These are the activations of a small neural network, seen along a few directions. Each row is one input.
Each table varies a few parts of the input and shows all the possible inputs, shuffled.
A made-up example of a description, with smaller parts first: one of 2 separate values, together with either a single point or one of 11 places along a line or (one of 4 places along a line, together with one of 8 places around a ring).
Shared parts are said once, and a part with two or three values counts as separate values.

A family of inputs:
r1: [  1 -13   2 -19 -23 -14  -1  -5 -25  -2  39  27   9]
r2: [  1 -14   5   0   9  -1  -4   8 -22 -16 -29  33   1]
r3: [ 20  17  14  -7  -5  -2   6 -15 -12  26  -7 -36  15]
r4: [ 10  33  13  30   2  11  15  -8  17  -4 -28   1 -31]
r5: [ -6 -19   9 -17  10   6   0  -7 -12  31  29 -16   1]
r6: [-15   7 -27  18  13   5 -14  14  21 -22 -21  -9   2]
r7: [  7  27 -17 -10  -2  15   6  -7  -5  12 -23 -21   9]
r8: [ -7   6 -10 -14  11  34  -7  -7 -22  27  -8   6   5]
r9: [  3   2 -21 -16  -4  -3   7   6  28   1  15 -33   8]
r10: [-13 -17 -19  -1   7  -9  -5  21   4 -24 -23  39   0]
r11: [  2  12  12  23   1  -8  18   6  47 -13  10 -12 -30]
r12: [ -3  10   0  20  10  11 -13   2  -6 -10 -30 -16   2]
r13: [ -4 -38   2  -7   5 -17   1  14  10 -26   5  22  -2]
r14: [ -9  23 -43 -13  -4   8   0   5  23   0 -17 -16   8]
r15: [  2 -16  15  16  14 -14  -5   0   5  -9   8 -37  -2]
r16: [ -5  32 -11  29   5   3  14   6  42 -15 -18   7 -29]
r17: [ 23  22  42  34   2  -5  20 -19   9   9 -11 -13 -24]
r18: [  6  -4  20 -14   9  18  -8 -19 -28  37   9  -9   9]
r19: [ -4  15 -12 -14 -26   9  -6   2 -37   1   2  47  15]
r20: [  0 -40  23  -6   6 -26   2   2 -10 -15   4  11  -5]
r21: [ 12   7  29  25   5 -14  19 -10  27  -3  10 -22 -35]
r22: [ 12 -25  34   1   8 -16  -3  -7 -27  -7 -14  20   6]
r23: [-15 -18 -11 -19   3  14  -4   6  10  20  27  -7   4]
r24: [ 10   0   0 -15  -3 -12   6  -6   7  15  14 -45   3]
r25: [ -9 -10 -16 -19 -30  -7  -2   9  -5  -9  36  35  13]
r26: [ 11   3  15 -15 -24  -4  -7 -14 -42   7  19  34  19]
r27: [-13   8 -40 -15 -27   5 -10  11 -10 -12   9  52  12]
r28: [-22   2 -35 -13   9  26  -8   7   4  18  -1  12   6]
r29: [ -8 -12  -2  15  10  -8  -5  15  25 -19   7 -27   2]
r30: [ 12  -2  28  22  11  -3 -10 -10 -12   1 -13 -29   8]
- Changing only one part turns r9 into r7. The same change can be made to r11. Which row results? => r4
- What is each input in this table made of? => one of 5 places around a ring, together with either one of 2 separate values or one of 4 places along a line
- Change only the place on the ring of 5 in r2. List by row number the other rows that result. => r10, r13, r20, r22
- Change only the place on the ring of 5 in r28. List by row number the other rows that result. => r5, r8, r18, r23

A family of inputs:
r31: [  7 -10  17   4   8  -8  -2  -8 -24   4 -13  21   4]
r32: [ -9 -22  -1  -1   2  -5  -5   8   0 -12  19  12  -2]
r33: [-13  -9 -17  -3  -7  -9  -3  16   5 -25  -3  22  -2]
r34: [ -9   3 -36 -17  -6   6  -5  11   8  -5  -4  10  12]
r35: [ -9  -7 -12 -15  -7   7 -10   6   9   9  18  -2  19]
r36: [  2   6   5  -8  -3  13  -7  -4 -27  15 -10   0  18]
r37: [ 16  12  33  37  15  -8  17   0  48 -12 -22 -45 -25]
r38: [ 10 -20  18  -7  -1 -15   4  -8 -20   0  22   2  -2]
r39: [ -1  21 -16  -4 -12  20  -2   1  -9   2  -3  17   7]
r40: [  3  -6   6 -23  -6  -1   3  -9 -17  25  19 -12   9]
r41: [ -3   6  -1   6  -5   2   0   0 -11 -12  -5  34 -12]
r42: [  6  25   4  30  22   1  11 -11  37  11 -18 -58 -25]
- What is each input in this table made of? => one of 2 separate values, together with either a single point or one of 5 places around a ring
- List by row number the other rows that have the choice among 2 separate values in common with r33. => r31, r32, r37, r38, r41
- Change only the choice among 2 separate values in r32. List by row number the other rows that result. => r35

A family of inputs:
r43: [  3  13   5   3   2   4   9  -7  -3  15   0 -14  -8]
r44: [  2 -25   1 -32 -10   4 -13  -4 -47  12  17  31  25]
r45: [  4   6   5   3   0   0   2  -4   4   9  10 -21   4]
r46: [ 10   2  24  11   7  -7   2  -9 -10   9 -12 -18   3]
r47: [-12   7 -25   5   3   6  -5  12  17 -11  -6  -8  -2]
r48: [  6   3  14   0   8   7   3 -11  -7  19  -5 -21  -5]
r49: [ -8 -12 -19 -30 -21   4 -12   4 -26  -1  16  49  21]
r50: [  9  -8  29  12  10  -3   0  -8  -3   6   1 -12  -5]
r51: [ -5  12 -12  14   5  -2   1   8  13 -16 -23   4  -3]
r52: [-17 -14 -30 -29 -15   9 -16  15 -18  -9   4  54  21]
r53: [-11  -5 -18   3   4  -6   2  13  20 -16  -6   0  -9]
r54: [ 0 16 -9  2  0  8  4 -3 13  5 -5 -3 -8]
r55: [ 6  1 20 15  5 -6  7 -5  1  2  6 -4 -8]
r56: [ -8   0  -9  15   7   3   0   9  17 -19 -10   9 -14]
r57: [  1 -17  -4 -31 -17   4  -8  -2 -37   8  21  40  25]
r58: [  4  -2  13   2   7   1  -3  -8  -3  14   5 -29   7]
r59: [  4  13  -1  11  -3  -4   3   0   6 -10 -13  -2  -7]
r60: [  4 -13  19  -2   8 -12   3  -5  -3   7   6 -23  -3]
r61: [ -8  12 -21   3   6  13   1   7  19  -4 -16   2  -7]
r62: [  8  11  14  12   0  -8   8  -5  -7   2  -8 -12  -3]
r63: [  0   8 -11   2  -4   4  -3   2  16  -3   4 -11   1]
r64: [ -1  -3  -5  -1  -3  -8   5   4  16  -9   4  -5 -10]
r65: [  1   4   5  14   1  -2   2  -1  14  -9   0   5 -12]
r66: [  7  -7  13  -2   0  -9   8  -2   9   2  10 -12  -3]
- What is each input in this table made of? => one of 4 places along a line, together with either a single point or one of 5 places around a ring
- Change only the place on the line of 4 in r55. List by row number the other rows that result. => r50, r56, r65
- List by row number the other rows that have the place on the line of 4 in common with r50. => r44, r46, r48, r58, r60
